Each row below holds a small network's activations on one input, seen along a few directions.
In each table, some parts of the input vary, and every possible input appears once, in random order.
A made-up example of a description, with smaller parts first: line(4) and (point or ring(9) or (values(2) and ring(8))).
Shared parts are said once, and a part with two or three values counts as separate values.
(in the rows, 128 means zero)

Other details of the inputs shift rows strongly along three fixed directions, in all tables alike. That doesn't count.

Table:
R1: [107  71 148 101 108  71 154 140 111 110 152  84 144 130]
R2: [144 123 113 181 105 140  42 132 105 174  95 115 142 144]
R3: [176 159  98 122 115 152  54 140 119 164  62 166  88 143]
R4: [177 147 110  77 134 123  70 147 131 153  64 177  98 133]
R5: [185 162  96 145 119 169  55 113 111 163  80 157  83 125]
R6: [122  95 152 142 110  80 169 117 107 110 176  71 124 125]
R7: [156 125 116 189 111 143  42 119 104 176 104 107 134 132]
R8: [187 133 108 143  92 187 106 130 131 151  91 131 106 155]
R9: [174 113 131 154 100 136 126 118 116 140 131  87 104 136]
R10: [ 91  76 137 130 100  98 143 152 100 115 132  71 142 162]
R11: [ 79  95 126 161 111 102 144 106  71 116 156  79 111 141]
R12: [ 87 143 112  93 197 226 179 151 232  87 119 156 195  77]
R13: [171 121 133 132 128  95  67 125 131 173 114 127 139 104]
R14: [197 168 106 135 126 145  72 108 117 159  93 159  75 117]
R15: [ 92 133  87  81 214 221 190 105 211 103 104 134 139  24]
R16: [108 140 136  64 140 102 195 132 133  94 132 180 105 158]
R17: [103 159 126 122 120 138 197 110 110  97 152 180  95 168]
R18: [148 155 169 106 128 103 187 125 160 102 191 174 142 128]
R19: [ 88  78 136  88 124  54 143 126  96 117 139  94 125 124]
R20: [ 98 120 143 136 128  52 123 110  79 118 161  96 113 106]
R21: [ 88 107 145 110 130  46 126 120  86 116 158 106 124 101]
R22: [169 167 142  59 124 141 210 145 167  95 131 216 106 176]
R23: [178  97 135 112 109 108  65 148 144 158 112 106 159 118]
R24: [ 96 103 155 119 132  52 122 138 107 130 158 123 166 126]
R25: [ 69  82  73 184 175 218  38 146 168 169  55  42 196  54]
R26: [ 82 102 143  93 133  46 123 134  89 114 143 114 135 114]
R27: [ 93  56  86 129 181 209 120 127 193 131  89  18 177  12]
R28: [102 170 151 122 140 111 171 144 135 109 152 199 144 174]
R29: [ 15 117  81 122 198 227 192 124 179  91 108  99 155  67]
R30: [102 120 153 184 121  78 117 111  91 133 172  98 144 133]
R31: [160 194 153  98 124 157 182 150 174 101 149 223 132 184]
R32: [ 50 139 120 170 185 240 188 117 191  84 160 104 190  70]
R33: [ 61 103 132 126 127  70 109 147  81 115 125 100 131 143]
R34: [200 150 106 128 122 151 111 102 123 156 100 145  69 130]
R35: [100  97 137 132 126  63 155 103  89 116 164  77 107 114]
R36: [193 145 120 147  98 177  63 151 152 165  89 140 131 154]
R37: [ 83  99 149 125 133  63 116 151 107 127 142 120 168 145]
R38: [120 170 156 149 107 150 180 128 135  95 178 179 142 174]
R39: [157 184 139 100 111 169 215 137 155  98 143 208  96 185]
R40: [175 160  93 137 112 166  53 126 112 162  69 166  90 136]
R41: [170 186 142 123 113 178 213 113 141  98 160 198  90 173]
R42: [145 100 103 112 110 118  76 142 104 161  67 101 101 154]
R43: [129 115 169 157 108  69 139 120 114 120 191  88 149 129]
R44: [222 159 137 157 105 162  88 122 149 158 122 141 111 139]
R45: [111 124 160 162 126  56 127 112 100 134 176 105 146 122]
Description of these inputs: ring(5) and ring(9).
Q: The inputs of R21 and R15 match in every part but the ring(5) part. If R40 is changed in the same way as R21 into R15, which row does it become?
A: R17
Q: Which other rows does R24 become when the ring(9) part takes its other values? List them by row number.
A: R2, R7, R13, R25, R28, R30, R37, R45
Q: A walk changes only the ring(5) part. It starts at R36 and steps to R25. List the rest of the walk in order.
A: R3, R29, R39

Table:
R46: [182 118 102 114 135 154  54 133 149 167  67 115 121  94]
R47: [113 119 141 143 118 116 132 132 119 123 147 117 144 143]
R48: [ 74 137 153 139 125  95 180 122 104  88 183 139 134 150]
R49: [123 105 105 143 132 156  95 134 133 146  95  90 138 109]
R50: [164 153 131 119 109 126 123 134 123 137 120 171 107 162]
R51: [206 158 128 126 105 142  92 131 137 153 109 166 106 152]
R52: [119 165 140 132 139 147 184 116 143 104 163 165 126 131]
R53: [ 67  87 116 121 154 118 120 135 128 116 122  77 155  85]
R54: [191 147 121  93 118 120  96 136 134 154  92 174  97 146]
R55: [ 81  91 123 157 139 141 129 130 133 121 136  69 165 103]
R56: [ 79 108 124 146 147 152 144 125 143 110 145  87 163  94]
R57: [132 104 148 115  95  41 117 130  78 135 140 118 111 166]
R58: [116 138 114 100 172 168 160 125 172 115 118 141 137  87]
R59: [127 103 152 114  95  37 120 129  76 131 147 113 108 163]
R60: [125 175 138  75 153 132 206 123 157  90 151 207 110 128]
R61: [104 149 120 139 160 181 155 123 163 112 135 137 145 101]
R62: [ 83 137 158 145 122  95 180 124 108  98 183 139 138 155]
R63: [ 67 113 115 150 155 159 138 125 137 114 132  95 159 102]
R64: [131 125 124 140 133 155 130 125 143 128 129 113 138 117]
R65: [126 112 156 138  81  52 115 136  70 126 156 114 116 176]
R66: [163 135 127 146 114 136 105 124 124 148 120 127 114 140]
R67: [134 175 140  84 153 134 204 123 161  98 148 208 116 135]
R68: [112 108 140 114 125  80 135 127 111 122 145 115 129 121]
R69: [ 81  98 119 165 141 145 126 125 130 128 132  72 158 103]
R70: [159 171 122 125 134 164 151 121 146 129 120 181 109 144]
R71: [134  92 117 158 108 117  71 129  97 155 107  70 128 128]
R72: [197 153 122 116 105 142 101 132 128 151 100 164  92 156]
R73: [156 110 105 116 140 149  71 134 146 162  76 111 133  97]
R74: [151 114 141 133  85  84  98 134  85 140 132 115 109 161]
R75: [142 138  96 135 151 201 106 120 162 141  92 128 132  91]
Q: The inputs of R61 and R66 match in every part but one. If R51 is changed in the same way as R61 into R66, which row does it become?
A: R64
Q: Describe the family of inputs behind these rows.
A: ring(5) and (values(2) or line(4))
Q: Which other rows does R75 become when the ring(5) part takes its other values? List them by row number.
A: R48, R63, R70, R71
Q: Which other rows does R49 become when the line(4) part takes its other values? List them by row number.
A: R55, R69, R70
Q: Which other rows does R53 become when the values(2) part takes its other values? List them by row number.
A: R46
